A small network was shown many inputs. Here are its activations along a few directions, one row for each input.
Each table varies a few parts of the input and shows all the possible inputs, shuffled.
A made-up example of a description, with smaller parts first: one of 6 places along a line, together with either a single point or one of 11 places along a line or (one of 2 separate values, together with one of 8 places around a ring).
Shared parts are said once, and a part with two or three values counts as separate values.

Other details of the inputs shift rows strongly along two fixed directions, in all tables alike. That doesn't count.

A family of inputs:
r1: [  2  -5  16  -4 -12   0   2  18 -15 -12  -4   5   6  -5]
r2: [  1 -11  15  11 -15   0   2  14  -5  -1   4   0  11   5]
r3: [-22  24   0 -17   6 -23 -14 -19  10  28 -10  -9 -40  19]
r4: [11 -7 18  7 -7 -6  5 18 -1 -1 -3 -3  0  1]
r5: [ -1   5 -18  -2   6  17   1 -10  -6 -12   6   5  15 -14]
r6: [  2   6 -19  -5   9  13  -1 -14  -2  -8   7   0  16  -7]
r7: [ -7   5 -18   1   8   5  -7 -22   8   3  11  -5   3   6]
r8: [-35  11   7 -18  -4 -28 -16 -21   4  28 -13  -1 -38  29]
r9: [ -2  -8  15   9 -10  -1   4  15  -8   4 -14  13  -5 -13]
r10: [ 2  2 -8  1  4  2 -1 -7  7  2  3 -4  1 -1]
r11: [  7 -15  13   9  -9  -4   5  17   1  -2  -4   2  -4  -1]
r12: [  8  12 -20   3  13  16   5 -10   5  -4   9   2   5 -17]
r13: [-41  21  10 -25  -7 -33 -19 -21   3  33 -13  -6 -34  35]
r14: [  2 -17  11   8 -11  -3   4  14  -3  -4   0   4   9   3]
r15: [-10   6 -14   2  -1  11  -4 -11   2  -2   9   2   5 -11]
r16: [  1  11 -18   3   9  13   1 -13   5  -2   8   1   0 -15]
r17: [  5   8 -11   1   7   6   0  -8   6   1   6  -4   2  -6]
r18: [ -4   3 -11   1  -1   6  -4  -8   4   1   7  -2   8  -5]
r19: [  3  -6 -12   5   7   3   0  -9   9   0   3  -1  -6  -1]
r20: [ 18 -12  16  15   2  -3   6  17   2   4 -16   4 -22  -8]
r21: [ 6  3 -8  4  8  2  0 -6  7  1  3 -3 -5 -4]
r22: [ -1   1 -10  -2   4   4   2  -6   2  -3   3  -1  17   3]
r23: [  7  -3  21   7  -5  -9   2  19  -1  10 -15   1 -20  -6]
r24: [ 13  13 -16   0  17   7   2 -13   9   1   7  -7   5  -5]
r25: [  2  -3  17  -2 -11  -2   5  21  -8  -5  -4   5   0  -6]
r26: [ -5   2 -10   8  -1  14  -1  -9   0  -4  11   3  12  -6]
r27: [ 11   6 -17  -1  19  13   2 -12   1 -10   3   0   6  -8]
r28: [  5 -17  13   1  -7  -3   3  13 -10  -9  -3   4   3   4]
r29: [ -1 -12  11   3 -12  -2   6  16  -7  -4  -1   4  16   3]
r30: [ -3  -1 -12  -1   5   3   2  -8   3  -2   3   1  11   3]
r31: [-27  18   4 -14  -1 -18 -13 -12   3  23  -9  -1 -43   7]
r32: [  4  -4  18  -6 -11  -5   1  18 -12  -7  -5   0   6   5]
r33: [ -4  -1 -11   2  -1   6   0  -7   2   0   8   0  14   0]
r34: [ 13  10 -14  -5  14   7   2  -6   5  -5   4  -5   9  -8]
r35: [-20  17   1 -12   5 -21 -11 -14  10  25 -11  -5 -43  15]
r36: [ -1  -2  20  -1 -10   2   5  17 -15  -9  -4   5   3  -4]
r37: [  0 -15  17   5 -15  -6   3  16  -5  -1   0   0  10   9]
r38: [  5   6 -17  -5  11  10   0 -14  -2  -8   5  -3  16  -4]
r39: [  2 -12  19   9 -14  -4   1  13  -4  -1   2  -3   9  10]
r40: [ 12   8 -10   2  10   8   3  -4   5  -1   6  -3   7  -8]
r41: [12  9 -7 -2 12 10  3 -4 -3 -9  2 -4 13 -7]
r42: [ -1 -11  14   8 -15   1   5  17  -4  -3  -2   6  -3  -7]
r43: [  0 -13  18  -2 -11  -7   2  15 -12  -6  -4   3   3   7]
r44: [ 14   5 -10   4  12   5   4  -4   6  -1   5  -3   1  -6]
r45: [  2  -3  22  -3 -10  -4   4  18 -12  -5  -5   0   4   4]
r46: [  9  -1 -11   6  11   3   1  -7   8  -1   4  -2  -6  -4]
r47: [  0  -5 -20   3   8   7  -1 -15   7  -3   8   1   7   1]
r48: [ -6   3 -21   4   3  15   1 -14   2  -4  11   5  14 -10]
r49: [  4 -14  13   9 -13  -2   2  16  -2  -3  -1   2   2  -1]
r50: [  3  -3  20  -5 -10  -9   3  21  -6  -1  -4  -1   1   3]
r51: [  3  -5  21  -2  -5  -6   4  16 -10  -6  -6   1   0   5]
r52: [  3 -20  15  13 -11  -3   2  12  -3  -3   2   1   2   9]
r53: [ 12   5 -17   3  17   6   2 -12  10   0   6  -3  -3  -4]
r54: [ 10   8  -9  -7  10   7  -1  -5  -3 -10   1  -5  13  -3]
r55: [  5 -18  11  10  -9  -1   1  13   0  -4  -1   2   0   0]
r56: [-48  23   4 -27  -5 -34 -21 -29   5  35 -12  -4 -43  36]
r57: [  5 -12  14   7 -13  -2   4  17  -1  -1  -2   1   1  -2]
r58: [  1  -7  20   6 -11  -9   3  16  -6   9 -15   7  -5  -3]
r59: [ -3  -1 -22  -2  12   6   0 -17   6  -3   6   1   9   3]
r60: [ -6   4 -22   0   6  15   2 -12   0  -7   7   6  17 -10]
r61: [ 11   6 -21  -4  19   8   1 -12   9  -5   5  -2   1  -8]
r62: [  6 -11  18  -5  -7  -8   0  16  -9  -9  -6   1  -2   8]
r63: [  6  -6  19  -3  -7 -10   4  20  -3  -2  -6   0  -4   3]
r64: [ -6   9 -15  -3   5   4  -7 -17   8   3   7  -7   4   0]
r65: [  9   8 -18  -7  15  10  -1 -13   0 -10   4  -2   9  -6]
Each input here is: one of 5 places along a line, together with either one of 2 separate values or one of 11 places around a ring.
The inputs of r56 and r8 match in every part but the place on the line of 5. If r43 is changed in the same way as r56 into r8, which row does it become?
> r28
The inputs of r3 and r31 match in every part but the place on the line of 5. If r64 is changed in the same way as r3 into r31, which row does it become?
> r15
Which other rows does r37 become when the place on the line of 5 takes its other values? List them by row number.
> r14, r33, r47, r48
List by row number the other rows that have the place on the line of 5 in common with r57.
> r2, r6, r17, r18, r23, r29, r32, r33, r40, r45, r50, r58
Which other rows does r13 become when the choice among 2 separate values takes its other values? List them by row number.
> r3

A family of inputs:
r66: [  2  -4  26 -14  -7 -19  -1  17 -12  -3  -8  -3  -8  17]
r67: [ 10 -32  29  25 -22   0  10  35  -8  -2 -13  13   5  -8]
r68: [-43  20  29 -26 -21 -36 -15  -1  -6  28 -10  -4 -40  28]
r69: [ 15  -7  13   1  -3   6   7  20 -15 -14 -10   9   9 -15]
r70: [ 18 -23   1  23  -3  18  10  15  -4 -15  -3  12  13 -21]
r71: [-16 -16  20  11 -21 -12  -1  13   0  13  -7   8 -16   7]
r72: [  9 -11 -10   6  -7  20   8   4  -8 -25  26  -3  53  -1]
r73: [-36  36 -50 -16  21   2 -18 -59  24  24  14  -6 -25   3]
r74: [ 22 -31  31  15 -13  -4  12  36 -12 -13  -9   4   9   4]
r75: [ -3  11 -36  -3  20  17  -4 -31   4  -3   6   3   6 -12]
r76: [ 24  16 -28   4  27  32   9  -9  -1 -18   2   6  21 -36]
r77: [ 27  -7  20  12  -1   1  11  27  -2  -7  -8   0   7 -10]
r78: [ 8 -2 -4 -7  9 -3  4  0 -1 -6 -2 -1  4  5]
r79: [-12  21 -40 -17  23  11  -5 -36   6   0   4   2   0  -8]
r80: [ 28   4 -13  17  17  17   6  -2  12  -3   5  -6   7 -18]
r81: [  6   5 -38  11  23  14  -2 -31  22   5  12  -3   3  -6]
r82: [-48   7   4 -23 -28 -10 -13 -14 -12   2  18  -4  15  28]
r83: [-27  14  26 -23 -18 -25 -10   9 -10  15 -10  -3 -28  15]
r84: [ 12  31 -44 -13  36  17  -5 -35  16  -3  10 -12   5 -14]
r85: [-10   7  16   2 -10  -9  -3   6  -1  15  -4  -1 -19   0]
r86: [ 25  -3  15   2   4   3  10  22  -8 -13  -7  -2  11  -7]
r87: [ -6  -9   1  -2  -2 -10  -5  -6   5   3   1  -4  -9  17]
r88: [ 34 -24  10  30  -2  11  15  29   6  -8  -1   4  11 -18]
r89: [-38  -2  23 -16 -20 -40 -16  -7   4  28  -5  -8 -34  48]
Describe the family of inputs behind these rows.
> one of 2 separate values, together with either a single point or one of 11 places around a ring
Start at r85 and move only the place on the ring of 11, one step at a time. The first step leads to r73. Which rows follow, in order?
> r71, r67, r70, r75, r79, r69, r76, r83, r68
Which other rows does r87 become when the choice among 2 separate values takes its other values? List them by row number.
> r70

A family of inputs:
r90: [-11   3   5  -6  -4 -10  -5  -3   1   9  -2  -2 -12  10]
r91: [-11   8   7  -9  -2 -12  -5  -2   0  10  -5  -2 -16   8]
r92: [ 54  -8 -37  30  32  46  19  -1   9 -28   7   7  40 -49]
r93: [ -9  33 -44 -17  31   9 -11 -46  14   7   9  -8  -8  -3]
r94: [ 1 -5 11  1 -5 -5  1  9 -2  1 -3  0 -4  4]
r95: [-13   1   4  -4  -6  -9  -5  -4   2   9   0  -1 -11  11]
r96: [-14   5   4  -7  -4 -11  -6  -5   2  10  -1  -3 -14  12]
r97: [ 18  -8  11  10  -1   5   8  19  -4  -7  -7   5   3 -14]
r98: [  1  21 -51  -1  31  21  -6 -43  18   1  14  -4   7 -13]
r99: [ 1 -3 12  2 -5 -5  1 10 -2  3 -5  1 -6  1]
r100: [ -4  -1  15  -2  -7 -10  -1  10  -3   6  -8   2 -13   3]
r101: [ 24 -13  10  16  -1   9  11  21  -3 -10  -6   5  10 -17]
r102: [-13 -10   4 -11 -21   6   1   6 -19 -22  21  -1  44  14]
r103: [-14   2   5  -5  -6 -11  -5  -4   1  10  -2  -1 -14  10]
r104: [-15  -2  12  -4 -11 -14  -5   2   0  10  -2  -2 -13  15]
r105: [ 15 -18  11  17  -7   6   8  19  -2  -6  -4   6   8 -10]
r106: [ -9   5   6  -9  -1 -11  -5  -2   0   7  -3  -3 -13  11]
r107: [ 28 -20   8  21  -1  12  13  23  -3 -14  -3   6  18 -16]
r108: [-22 -12  11 -10 -27  -2  -2   6 -18 -13  16   1  33  20]
r109: [11 -1  7  1  2  0  4 10 -2 -3 -6  1 -1 -5]
r110: [ 3  3  4 -2  2 -2  0  3  0  2 -5  0 -6 -2]
r111: [-12   5   6  -8  -4 -11  -5  -3   0   9  -4  -2 -15   9]
r112: [ 1 -5  6  3 -4 -3  1  5  0  1 -1  0 -1  4]
r113: [ 16 -11   9  13  -3   6   8  18  -3  -6  -6   6   4 -13]
r114: [-10  30 -44 -15  29   9 -11 -46  15   7  10  -8  -6  -1]
r115: [-12   1   8  -5  -6 -11  -4   0   0   9  -3  -1 -13  11]
Describe the family of inputs behind these rows.
> either one of 2 separate values or (one of 4 places along a line, together with one of 6 places along a line)
Which of the alternatives is r108?
> one of 2 separate values
Which other rows does r91 become when the place on the line of 6 takes its other values? List them by row number.
> r93, r97, r100, r109, r110
Which other rows does r104 become when the place on the line of 6 takes its other values? List them by row number.
> r95, r98, r105, r107, r112
